Look-ups in named tables: a row name and a column name give one cell, copied from the table.

der:
         nuf  zanub  nef  sikilub  pudede  nubor
sif      -86     23   15       53      32    -30
noro      22    -25  -33      -40     -10     -5
gotera   -15    -51  -13        7       5    -54
motabo   -76    -96  -60        7     -47     50
nufit    -17    -61   15      -41     -84     58
vub        6     45  -32       41      59     43
lavof    -27     57  -18      -42      24      4
kuzos      8    -70  -81      -51      51     38
sapuzip   -8    -89   35       28     -58     63
sas        9    -26  -86      -63     -11    -40
doz      -31     -9  -88      -41     -14    -36
gem       -5    -31    3      -81     -35    -94
ruz       26    -80  -88       40      23     61
gafofa    27      0   46       -8      56    -72

zanub of noro is -25
pudede of vub is 59
nubor of nufit is 58
nef of sas is -86
nubor of ruz is 61
nuf of gotera is -15
nuf of vub is 6
nef of gafofa is 46
pudede of motabo is -47
sikilub of sif is 53
nubor of sapuzip is 63
nuf of kuzos is 8
zanub of ruz is -80
Row with the largest nef: gafofa

derili:
|  | raf | vupopin | zubu | musep | sib | pokiva | daf | rizimag | vok | sizif |
|---|---|---|---|---|---|---|---|---|---|---|
| bav | 136 | 115 | 110 | 101 | 120 | 29 | 158 | 82 | 114 | 90 |
| zugegis | 112 | 111 | 112 | 108 | 109 | 124 | 106 | 106 | 106 | 122 |
| dalamuf | 204 | 171 | 171 | 109 | 141 | 160 | 152 | 69 | 115 | 216 |
| libane | 80 | 90 | 88 | 105 | 95 | 73 | 93 | 118 | 105 | 59 |
| simigo | 106 | 106 | 107 | 107 | 107 | 118 | 105 | 107 | 106 | 115 |
| boli | 94 | 102 | 101 | 107 | 100 | 108 | 92 | 115 | 105 | 92 |
| lus | 105 | 102 | 103 | 106 | 109 | 109 | 115 | 103 | 107 | 115 |
| nofa | 15 | 23 | 31 | 101 | 92 | 54 | 124 | 117 | 102 | 54 |
| kupare | 104 | 104 | 97 | 102 | 102 | 30 | 116 | 106 | 109 | 47 |
| soduf | 101 | 120 | 119 | 111 | 94 | 147 | 56 | 127 | 103 | 97 |
| rad | 43 | 70 | 68 | 105 | 79 | 64 | 64 | 137 | 101 | 17 |
| bunor | 107 | 101 | 109 | 109 | 115 | 173 | 114 | 101 | 105 | 171 |

libane, zubu -> 88
zugegis, daf -> 106
dalamuf, daf -> 152
soduf, pokiva -> 147
nofa, musep -> 101
bunor, rizimag -> 101
nofa, pokiva -> 54
rad, zubu -> 68
boli, rizimag -> 115
rad, rizimag -> 137
libane, rizimag -> 118
boli, musep -> 107
bav, vok -> 114
dalamuf, sib -> 141
simigo, daf -> 105
rad, musep -> 105
lus, sib -> 109
soduf, rizimag -> 127
nofa, rizimag -> 117

soz =
	dez	kebat
nop	35	52
zezo	17	69
fedozi	68	21
noge	35	52
gat	88	2
tez	60	29
sopitev	5	80
pirabeg	64	25
dul	54	34
rel	29	58
ver	90	1

ver, dez -> 90
pirabeg, dez -> 64
gat, kebat -> 2
nop, kebat -> 52
pirabeg, kebat -> 25
dul, dez -> 54
noge, kebat -> 52
fedozi, kebat -> 21
rel, kebat -> 58

kebep =
|  | kuvepa | dadiba | pud |
|---|---|---|---|
| miki | 243 | 217 | 63 |
| sote | 204 | 187 | 91 |
| lavoz | 81 | 95 | 180 |
| pas | 65 | 83 | 191 |
| dalibun | 225 | 204 | 76 |

What is the pud of dalibun in kebep?
76
What is the pud of miki in kebep?
63
What is the kuvepa of lavoz in kebep?
81
What is the pud of lavoz in kebep?
180
What is the dadiba of sote in kebep?
187
What is the kuvepa of miki in kebep?
243
What is the kuvepa of dalibun in kebep?
225
What is the dadiba of dalibun in kebep?
204
What is the pud of pas in kebep?
191
What is the dadiba of pas in kebep?
83
What is the dadiba of miki in kebep?
217
What is the dadiba of lavoz in kebep?
95
What is the kuvepa of pas in kebep?
65
What is the kuvepa of sote in kebep?
204
What is the pud of sote in kebep?
91

poseres =
|  | lam | rorik | pon | das | fotu | fif | modulel | vunab | neru | dafe |
|---|---|---|---|---|---|---|---|---|---|---|
| gegete | 0.48 | 0.88 | 0.40 | 0.76 | 0.44 | 0.39 | 0.44 | 0.78 | 0.38 | 0.83 |
| pag | 0.32 | 0.99 | 0.92 | 0.83 | 0.59 | 0.12 | 0.37 | 0.45 | 0.45 | 0.88 |
| fas | 0.72 | 0.39 | 0.69 | 0.53 | 0.86 | 0.51 | 0.66 | 0.45 | 0.72 | 0.69 |
| mig | 0.68 | 0.63 | 0.60 | 0.69 | 0.75 | 0.38 | 0.67 | 0.60 | 0.68 | 0.67 |
| lan | 0.43 | 0.62 | 0.79 | 0.51 | 0.74 | 0.51 | 0.26 | 0.59 | 0.58 | 0.50 |

dafe of fas: 0.69
vunab of gegete: 0.78
fotu of mig: 0.75
fotu of pag: 0.59
lam of lan: 0.43
pon of gegete: 0.40
rorik of fas: 0.39
modulel of mig: 0.67
fif of mig: 0.38
dafe of lan: 0.50
fif of fas: 0.51
neru of lan: 0.58
pon of lan: 0.79
neru of fas: 0.72
Row with the largest pon: pag

zon:
fields: buko, dom, senibu, togag, naber, zosara, bos, dozi, zev, konosof
kapumat: [145, 138, 137, 139, 134, 141, 140, 133, 140, 136]
rususo: [139, 123, 123, 124, 123, 128, 126, 130, 124, 127]
nis: [167, 92, 92, 109, 99, 129, 93, 136, 103, 108]
zok: [155, 107, 106, 120, 104, 135, 107, 123, 117, 110]
betu: [146, 119, 119, 128, 115, 136, 120, 124, 126, 119]
zadata: [135, 158, 161, 139, 180, 127, 162, 183, 142, 180]
vutokem: [85, 194, 192, 199, 164, 178, 173, 102, 196, 137]
zifat: [185, 79, 74, 124, 52, 161, 72, 84, 112, 60]
keb: [137, 149, 150, 144, 159, 139, 147, 161, 143, 157]
kab: [136, 152, 153, 148, 162, 142, 148, 163, 146, 158]
ketaf: [139, 144, 144, 142, 149, 140, 142, 152, 141, 148]

ketaf, dozi: 152
zifat, dozi: 84
kab, naber: 162
betu, senibu: 119
keb, zosara: 139
vutokem, zosara: 178
kab, konosof: 158
kab, zosara: 142
nis, senibu: 92
zadata, togag: 139
kab, dozi: 163
zadata, dozi: 183
zadata, bos: 162
vutokem, dozi: 102
ketaf, bos: 142
zadata, konosof: 180
vutokem, naber: 164
kapumat, dom: 138
betu, bos: 120
zifat, togag: 124

Table rola
,zusagu,toremug,vudizad,saru,teg,beki,mupuvif
dok,2.4,-0.8,6.3,2.8,-5.5,3.5,5.4
nafibuz,1.5,1.3,1.9,1.6,0.9,1.6,1.8
dat,2.3,-0.3,5.5,2.6,-4.3,3.2,4.7
vigufa,0.8,2.9,-1.8,0.5,6.0,0.1,-1.2
sefet,2.5,-0.9,6.5,2.8,-5.7,3.5,5.6
zor,2.4,-0.3,5.7,2.7,-4.5,3.2,4.8
dukozev,1.0,2.4,-0.8,0.8,4.6,0.6,-0.3
buzafu,2.9,-1.7,8.4,3.4,-8.4,4.3,7.1
numupaf,1.6,1.1,2.0,1.6,0.5,1.7,2.0

vudizad of dok: 6.3
vudizad of nafibuz: 1.9
beki of dukozev: 0.6
vudizad of sefet: 6.5
zusagu of nafibuz: 1.5
zusagu of buzafu: 2.9
saru of buzafu: 3.4
toremug of dok: -0.8
vudizad of dukozev: -0.8
saru of dukozev: 0.8
mupuvif of nafibuz: 1.8
mupuvif of sefet: 5.6
Which row has the largest toremug? vigufa

bes:
columns: lanegu, dopa
komami: [0.80, 0.76]
nav: [0.57, 0.92]
kobarav: [0.44, 0.25]
zikepoz: [0.57, 0.27]
dotadab: [0.18, 0.23]
zazazet: [0.28, 0.21]

lanegu of zikepoz: 0.57
lanegu of komami: 0.80
lanegu of zazazet: 0.28
dopa of zazazet: 0.21
dopa of komami: 0.76
dopa of dotadab: 0.23
dopa of kobarav: 0.25
lanegu of nav: 0.57
dopa of zikepoz: 0.27
lanegu of dotadab: 0.18
dopa of nav: 0.92
lanegu of kobarav: 0.44

misosu:
,dunebo,sizek,semafe,sumeb,saf,roro,rano,gub,fazun
gapega,2.537,4.880,2.075,3.903,7.241,3.500,2.074,7.529,2.641
madol,7.175,4.719,5.462,7.356,1.485,6.297,3.257,3.451,3.848
kozuni,4.781,4.558,6.546,6.447,1.736,5.498,3.535,2.011,3.703

gapega, gub => 7.529
madol, fazun => 3.848
gapega, roro => 3.500
gapega, sumeb => 3.903
kozuni, rano => 3.535
madol, rano => 3.257
kozuni, dunebo => 4.781
madol, semafe => 5.462
gapega, sizek => 4.880
kozuni, saf => 1.736
madol, dunebo => 7.175
gapega, saf => 7.241
Row with the largest roro: madol

